These are the activations of a small network on made-up records, seen along a few directions, one row for each record.
Here are examples, each followed by its value of one field, G.
Records without G are marked absent.
The largest differences between rows may come from other fields.
Random noise pushes rows far along 6 fixed directions. That doesn't count. These rows show it; they differ only by the noise:
[  -6   77  -84  236  -51   24  160   30 -173 -231 -312  211   92  412
   45  -76  418  111 -255 -140]
[ 326 -354  311  532  673  504 -229 -157 -127   34 -241 -379  341  -31
  -15 -842   37  524 -447  233]
[  -9  -16    2  -23 -110 -317  433   65 -193  238 -311    1   61   37
  101  161  170 -238  453   10]
[ 325  -82 -413  680  144 -129  124   22  -85 -210   53 -208  -75  759
  -70  159  694  -37  251 -216]
[ -41   96  -55   15   88 -153  283  -48 -299 -178 -555   95  -22  351
 -134  150  208   93   58 -290]
[ 185 -223  125  -15  304  110  158  -99 -306  234 -413  -68  204 -181
  185 -304 -121  226  194  263]
[ 228  -58 -369   20   58   65  162  -70 -369 -135 -293  303   24  326
  299   53  209  250  195  113]
[-217  165  126 -349 -243 -244  -37   -9  171  104  367   53    5 -215
   49   78 -261 -276 -135  335]

[ 187  225  -63    4  218   12  291  -18 -371 -426 -698  199   96  467
 -161 -234   97  299   -9 -416] | g3
[  77 -308 -265    2  -83  337 -105   85  -70   55  -62  237 -118 -138
  391  125  177  236   44  156] | g9
[ 547  -38 -646   92  150  349 -141 -110 -224 -356  258  427   51  379
  530 -185  206  511    2  444] | absent
[  41    4  -39  -53 -170 -412  545   34 -203  117 -338   16   11   -2
   12  154  169 -260  532 -362] | g8
[ 341  -88 -273   37  502   88 -265 -155 -195 -298   76 -216 -133  338
 -252  104 -193  296  185 -145] | g10
[ 156 -295 -166  427  373   71  -71   59  -80   85 -247 -258 -146   68
  -38   58  211   93  287 -232] | g5
[-491 -104   34 -107 -492 -104 -238  238  664  395  793  149 -139 -464
   95  351   92 -571 -123  214] | g9
[-288    7  278 -121 -345  -33    7  234  184  227  208   42  221 -287
  170 -277  -55 -291 -166  186] | g1
[ -14 -396  286  326  385  551 -440  -21  157   77    5 -264  131 -149
 -125 -433 -109  395 -542  -54] | g7
[ 670 -151 -505  491  172  -34   31  -13    1   44  330 -283   74  328
  154  -59  208  -49  718  139] | g10
[ 194 -174 -306   64 -107  185 -167   61  205  150  329  188  -45  -72
  399 -195  133    5  -27  264] | g4
[ -73  184  436  174  134 -197   77  -10  278  -52  175 -578   11   79
 -728 -116   92 -228 -236 -350] | g6
[-556  183  641  -22  -92    2   80   89  173  -66 -327  -39  267 -245
 -406 -434  -76 -167 -748 -364] | g1
[-187  -65  400  244 -675  -99  313  293  232  542  239   42  232 -319
  237 -246  417 -555   27  190] | g6
[ -32  240   37 -716 -153 -205 -162  -30   71  -46  394   47  -94 -319
   91  -17 -707 -148  -12  339] | g3
[-220 -173 -307 -612  344   -5 -128 -214 -392 -258 -567  266 -430   82
 -214  665 -435  529  260 -464] | g7
[-139  -99 -262 -676 -362  -35  258  100 -434  299 -412  685   37 -337
  611  328 -248  -30  617  151] | g10
[   7  378 -170  218 -137   -6  274  138 -173 -575 -271  238  -21  610
 -173  -90  446  141 -301 -312] | g1
[ 182 -441  281  406 -347  136  172  379  254  903  193 -143  447 -613
  670 -693  341 -351   56  573] | g4
[  18 -320  578  389  204  105  105  159  161  562 -382 -495  348 -323
 -119 -580   78  -57 -139  -90] | g4
[ -74  194 -182  181 -218 -206  257  115   61  -61  -69  202  -64  338
   24  259  521 -270  182 -312] | absent
[ -85   53  -71   -7 -369 -156  290  218 -115   93 -144  302   77  -20
  187  155  167 -166  200  144] | g5
[ 119  222  126 -457  350  -69   -5 -250 -339 -196 -414 -106 -138  -36
 -345 -118 -492  306 -114 -275] | g8
[ 418 -102 -170  647 -180   98  279  163 -140   25 -245   49  230  208
  301 -450  576  -88   84   14] | g12
[ 253   75  -17  192  216  403 -103   15  -56 -402 -163  126   83  140
   76 -485  -62  453 -471  137] | g5
[ 377 -467  -11  118  179   90  -25  -95  -33  351  211 -415   99 -221
  124  -68  -23  -60  584  287] | g11
[ 191  -61  -85  564  255 -156  207  131   16 -135 -219 -396 -127  353
 -264  -68  415  -47  270 -386] | g12
[ 257  -29 -376 -395    9 -232  113  -71 -264   15   73   77 -118  114
  153  241 -285  -54  747  271] | g3
[  88  -89  324  400  278 -210   51  -69  148  130 -137 -748    6   82
 -461    7  158 -206  292 -290] | absent
[  68 -167  249  276  152 -123  198  163  -45  343 -344 -413   49 -272
  -96 -172   95 -186  268 -151] | g12
[ 246 -294 -307  576  125  -20 -112   52   77  134  167 -244 -111  387
 -150  196  447  -25  285 -135] | g7
[-304 -284  317  549 -252  -41  -86  352  508  494  472 -372   83 -227
  -31 -151  334 -420 -232  -22] | g9
[ -52  234  322 -100 -248 -210  594  122 -216   50 -515  134  182   57
 -145 -221  222  -84   38 -305] | g6

Which value of G does each new row have?
[  48 -331  -74 -258 -281 -137  203    2   17  632  371  -11  -74 -611
  461   88 -182 -442  762  527] | g6
[-444   99  385 -153 -133  -49  283  236 -110   96 -618  205  149 -265
  -84  -73   78 -112 -301 -190] | g5
[-184  176 -321 -264 -189 -137 -381   25  364 -300  590  148 -410  281
 -142  418  -62 -213 -398 -138] | g4
[  44 -236 -457 -311  102  -38  -98  -54 -156  143   57   97 -244   18
  163  375 -198  157  420   51] | g4
[ 172   26  -16  -37  405  285 -268 -142  -58 -157 -109 -168   -5 -147
 -177 -247 -278  411 -141  138] | g5
[-833  271   41 -765 -408 -219 -209   36  416  -61  169  349 -451 -383
 -268  675 -312 -306 -367 -224] | g9
[ 309 -235    0   71  406   54   86 -133 -193  152 -122 -312  127 -212
  -60 -206 -343  142  444   69] | g10
[-276  -65 -234  -23 -197  275 -343   79  185 -315  124  306 -266  120
   42  345  258  113 -524 -199] | g9
[ 372 -312   -6 -152  446 -149  220  -93 -337  360 -253 -524   -5 -294
   -7  -60 -334   32  942  343] | g1
[ 455  185 -488 -450  162 -310  216 -169 -489 -211 -258   89 -166  329
  -38  410 -426  155  781   22] | g10
[ 235 -177  -65   91  -96   21  260   71  -99  432  146   60   99 -229
  258 -121  193 -109  447  235] | g6
[  55 -237 -184   69  -80  132   34  100  -49  169  238  140 -105  -40
  288   59  281 -109  162  104] | g6
